A small network was shown many inputs. Here are its activations along a few directions, one row for each input.
Each table varies a few parts of the input and shows all the possible inputs, shuffled.
A made-up example of a description, with smaller parts first: one of 6 places along a line, together with either a single point or one of 9 places along a line or (one of 2 separate values, together with one of 8 places around a ring).
Shared parts are said once, and a part with two or three values counts as separate values.
(in the rows, 128 means zero)

Other details of the inputs shift rows strongly along three fixed directions, in all tables alike. That doesn't count.

A family of inputs:
r1: [174 185 164 186 151  86 144 125  69 108 191  92 140 138]
r2: [ 58 174 112 105 186  88 159  92 218 191 139 104 148  95]
r3: [159 186 133 191 170  78 148 122  63 127 206  91  96 153]
r4: [ 85 195 133 128 204 120 151 100 164 162 194 163 117 103]
r5: [121 160 109 140 159  93  90 157  50  95 137 111  88 170]
r6: [148 129 143 137 130 124 158  97 139 113 203 151 124 113]
r7: [125 175 178 108 182  97 166 128 169 167 143 105 164  55]
r8: [127 147 149  78 137 148  74 165  53  63 139 187 119 159]
r9: [ 48 169 122  49 158 126  59 174 168 148  56 141 160 105]
r10: [182  83 113 191  74 135  70 153 110 135  65  96 127 140]
r11: [147  97 110 174  68 173 119 127  96 102 103 135 125 171]
r12: [157  92 125 194 106 137 124  90 201 148 135 140 127  79]
r13: [104 147 156  42 157 162 108 169 126 139 111 191 133  97]
r14: [ 91 155 161  73 178  93 150 127 207 158 115 113 165  41]
r15: [107 118  81 146 123 112 108 136  97 103  85  91 108 171]
r16: [190 112 156 127 108 128 134 167  46 103 120  96 126 146]
r17: [131 172 145 112 186 109 125 133  59 100 226 176  78 145]
r18: [170 113 129 194 108 160 180 107 132 132 127 120 134 111]
r19: [105 163 122  69 164 157  62 183  29  99 135 195  83 184]
r20: [160 130 156 131 133 164 107 175  46  66 100 156 121 124]
r21: [161  39  87 146  43 142  85 126 175 164  50  96 133 143]
r22: [129  65 113  97  82 177 141 124 150 107  66 143 133 120]
r23: [ 91 153 159  36 169 101 137 148 193 184 127 135 152  67]
r24: [ 61 116 120  18 145 163  93 157 185 141  82 192 130  86]
r25: [132 192 179 118 172  79 122 151  57 113 182 123 131 149]
r26: [120  97  91 123 114 152 130 116  95  97 131 149  96 175]
r27: [182 110 163 151 124 118 122 108 150 142 198 162 111  82]
r28: [142  51  94 124  58 196 150 112 152 126  48 124 143 140]
r29: [179 101 129 176 101 152 193  94 137 145 178 120 119 117]
r30: [ 71 199 149  60 191 107  76 176 104 124 101 145 153 130]
r31: [136 153 137 146 141 148 101 149  41  55 131 163 117 167]
r32: [150 107 121 159 113 130 177  76 126  98 180 135 126 152]
r33: [ 31 155 131  37 155 158  91 138 179 140  75 194 155 126]
r34: [ 95 129 106 130 113 173 112 115 161 118  78 152 158 139]
r35: [ 97 130  88  87 132 115  94 145 103 138 105 116 102 180]
r36: [ 93 127 151  68 133 114  48 163 193 185  73 147 137  87]
r37: [ 97 119  91 161 116 142 164  74 174 158 144 130 105 151]
r38: [131  65  78 144  54 184 133 100 159 127  84 129 140 163]
r39: [194 146 174 194 132 136 175 128  70 122 213 134 106 120]
r40: [128 140 120 139 114 179  84 160  79  94  91 159 131 155]
r41: [116 147 158 111 166  77  94 123 225 183 141 130 142  39]
r42: [134  89 103 113  86 116 101 144 111 103 101 101 126 159]
r43: [126 198 167 127 185 136 122 144  71 100 171 173 136 138]
r44: [117  91  77 189  89 104 194  60 185 170 125  53 125 159]
r45: [142 138 135 141 135  86 180  86 141 146 184  89 146 141]
r46: [ 86 158 139 107 171 147 159 113 220 180 135 160 151  54]
r47: [157 166 188 132 155 135 150 149  82 125 179 164 118 103]
r48: [126  45  84 100  64 135 124 139 161 127  39  90 133 139]
r49: [182 135 152 160 127  74 156 109  83  97 210  91 124 149]
r50: [156  80 116 151  70 138 125 157  95 122  61  87 128 157]
r51: [146  89  87 184  75 123 115 128 112  96  83  77 133 158]
r52: [130 105 119 162 121 143 184  90 200 141 121 130 141  77]
r53: [150 158 143 132 170  62 155 121  67 113 222 102  94 149]
r54: [164  80 127 175  69 167  83 132 126 135  94 149 113 135]
r55: [139  74  83 181  75 155 208  40 194 144 138 109 151 155]
r56: [162 143 166 106 155  82 135 161  86 120 191 114 109 105]
r57: [117 147 104 146 154 146  87 152  49  77 133 164  82 176]
r58: [ 94 109 107 113  84 181  92 129 133 106  61 157 142 168]
r59: [199 141 165 192 143  81 166 141  72 107 180  82 121 104]
r60: [129 149 129 134 157 129 175  91 122 142 205 147 110 141]
r61: [157  69 111 130  80 167 138 133 109  98  96 139 115 139]
r62: [150 113 121 149 109 132 123 161 101 126  72  92 138 133]
r63: [156 150 180 117 159 119 121 115 176 180 205 180 129  60]
r64: [107  94  93 114 103 138  88 169 131 117  40 102 129 126]
r65: [113  83  59 209 100 145 198  42 198 133 128 101 120 141]
r66: [119 170 146 100 150 107  57 185  49  70 105 132 132 152]
r67: [128 122 158  88 150  70 113 111 232 192 164 130 136  49]
r68: [139  83  97 195  66 110 178  69 198 164 124  55 150 137]
r69: [ 41 154 111  57 162 107  87 140 175 128  63 132 159 118]
r70: [169 110 159 124 128  90 184 111 145 134 164  85 138  86]
r71: [162 158 132 197 143  71 169 101  77 139 217  79  88 166]
r72: [104 132 139  74 127 131  76 197  99 133  72 128 123 132]
r73: [ 75 195 159  95 198 117 154 109 153 160 200 174 117 104]
r74: [114 145 102 145 138 169 104 149  64  99 105 151 107 177]
r75: [ 66 149 134  55 171  74 149  96 210 156 152 125 156  98]
r76: [145 117 131 146 113 170  57 158 125 136  82 171 126 113]
r77: [104 101  76 127 123  85 156  81 176 150 147  86 104 148]
r78: [ 87 152 138  66 125 126  52 183  87 107  68 135 141 164]
r79: [126  81  67 164  90 108 191  61 184 170 132  57 126 163]
r80: [161 123 130 153 109 100 156 109 129 144 171  87 139 136]
r81: [148 115 132 139 109 186 123 152  91 101  66 139 139 127]
r82: [199 133 181 182 122  96 188 123  85 129 175  72 133 114]
r83: [153 166 168 149 171 130 138 150  88 104 188 160 111  89]
r84: [156 137 132 174 117 149 111 132  60  57 138 147 121 162]
r85: [ 73 138 116  78 148 128 107 158 193 173  62 118 154  86]
r86: [102 131 135  83 149  97 173 107 232 204 149 104 149  67]
r87: [124 151 147 104 142 144 139 110 138 126 169 166 145 129]
r88: [136  58 103 151  55 193 155 110 154 126  43 119 142 139]
r89: [104 138 127  60 122 127  72 169  98 115  87 132 144 162]
r90: [125 116 108 150 104 166  96 140 102  79  95 150 125 146]
Each input here is: one of 2 separate values, together with one of 5 places along a line, together with either a single point or one of 8 places along a line.
Changing only the choice among 2 separate values turns r46 into r85. The same change can be made to r73. Which row results?
> r44
Changing only the choice among 2 separate values turns r57 into r5. The same change can be made to r74. Which row results?
> r2
Changing only the choice among 2 separate values turns r72 into r39. The same change can be made to r10. Which row results?
> r76
Which other rows agree with r23 in the choice among 2 separate values and the place on the line of 5? List them by row number.
> r16, r21, r35, r45, r79, r80, r86, r89
Which other rows agree with r55 in the choice among 2 separate values and the place on the line of 5? List them by row number.
> r13, r19, r28, r29, r38, r60, r63, r87
Start at r59 and move only the place on the line of 5, one step at a time. The first step leads to r62. Which rows follow, in order?
> r50, r23, r48
Start at r17 and move only the place on the line of 8, one step at a time. The first step leads to r26. Which rows follow, in order?
> r32, r8, r6, r24, r61, r22

A family of inputs:
r91: [142 154 139 149 150  82 145 120 114 138 180  97 120 131]
r92: [ 59 146 110  69 154 137  89 133 167 140 100 167 131 126]
r93: [ 65 149 125  62 154 147 100 138 166 132  96 171 143 112]
r94: [150 140 156  92 134 126  94 185  53 100 117 136 123 139]
r95: [128 165 143 125 168  72 151 122 112 139 186 100 118 126]
r96: [166 113 131 166 108 139 175 102 111 117 164 121 124 138]
r97: [103 136 132 112 142 106 150 104 201 161 128 112 154  88]
r98: [137  68 103 125  75 156  98 141 160 137  55 121 135 121]
r99: [155 115 108 187  95 177 108 144  67  87  87 135 122 165]
r100: [182  76 108 196  71 129 173 107 113 112 116  70 133 152]
r101: [160 135 156 140 138 130 149 111 125 130 187 151 119 108]
r102: [138 135 152  99 132 160  78 172  83 106 120 184 111 126]
r103: [138  90  98 197  85 141 155  95 186 150  76  81 151 118]
r104: [ 79 110  77  98 117 145 110 125 134 119  81 130 119 172]
r105: [116 104 132 104 121 118 144 104 217 177 121 121 146  77]
r106: [137 164 153 139 162  80 135 123 121 142 185 113 123 114]
r107: [120 143 116 117 135 139  89 159  56  94 124 146 103 181]
r108: [130 163 163 125 162 121 163 118 120 124 185 147 130 109]
Describe the family of inputs behind these rows.
> one of 2 separate values, together with either a single point or one of 8 places along a line
Changing only the choice among 2 separate values turns r103 into r99. The same change can be made to r100. Which row results?
> r108
Start at r98 and move only the place on the line of 8, one step at a time. The first step leads to r105. Which rows follow, in order?
> r94, r100, r97, r106, r91, r95
Which other rows does r94 become when the choice among 2 separate values takes its other values? List them by row number.
> r96

A family of inputs:
r109: [124 149 139 157 155 112 166  87 185 164 185 131 130  88]
r110: [176  71  94 178  70 127 178  97 109 111 128  70 120 166]
r111: [175 142 160 158 126 132 121 164  61 102 130 119 130 131]
r112: [157  98 119 156 101 106 165 101 126 129 160  92 116 148]
r113: [121  59  64 142  62 173 143 101 148 112  60 108 134 171]
r114: [108 142 116 165 146 100 188  60 214 163 168 104 146  96]
r115: [137  63  89 156  63 171 133 112 136 113  79 125 121 162]
r116: [ 83 104 109  92 120 156 155  99 215 154  92 146 148  98]
r117: [ 78 119 107  59 130 128  76 154 141 140  73 138 126 145]
r118: [ 94 157 130  84 156 103  90 163 108 122 108 129 128 134]
r119: [135 148 163 111 155 110 130 123 165 162 166 148 134  79]
r120: [ 84 159 125  94 155 137 108 148 124 122 100 143 142 133]
r121: [117 110  87 137 105 149  93 140 104 110  86 127 114 169]
r122: [130 160 151 158 154 122 170 103 148 141 165 125 142 101]
r123: [101 101 109 118 112 134 125 108 225 173  87 123 148  87]
r124: [148 149 178 105 151 115 126 142 124 135 176 153 131  91]
r125: [ 86 145 118  70 150 141  78 153 126 127 105 168 119 140]
r126: [ 85 149 127  84 145 151  66 170 114 110  71 167 129 128]
r127: [178 132 132 175 122  99 122 144  40 101 165  96  99 170]
r128: [188  93 138 156  90 147 132 149  70  98 122 119 122 142]
r129: [139 167 158 116 163 111 141 124  99 120 202 150 117 123]
r130: [117 172 154  94 165 106 101 176  61 109 127 125 127 143]
r131: [173 147 164 164 139 113 126 142  93 116 157 121 129 111]
r132: [136 134 140 144 138 130 139 112 136 137 161 144 118 117]
Describe the family of inputs behind these rows.
> one of 4 places along a line, together with one of 6 places along a line
Changing only the place on the line of 6 turns r128 into r123. The same change can be made to r110. Which row results?
> r127
Start at r120 and move only the place on the line of 6, one step at a time. The first step leads to r114. Which rows follow, in order?
> r121, r125, r129, r113
Which other rows does r111 become when the place on the line of 4 takes its other values? List them by row number.
> r120, r122, r130
Which other rows does r114 become when the place on the line of 4 takes its other values? List them by row number.
> r118, r126, r131
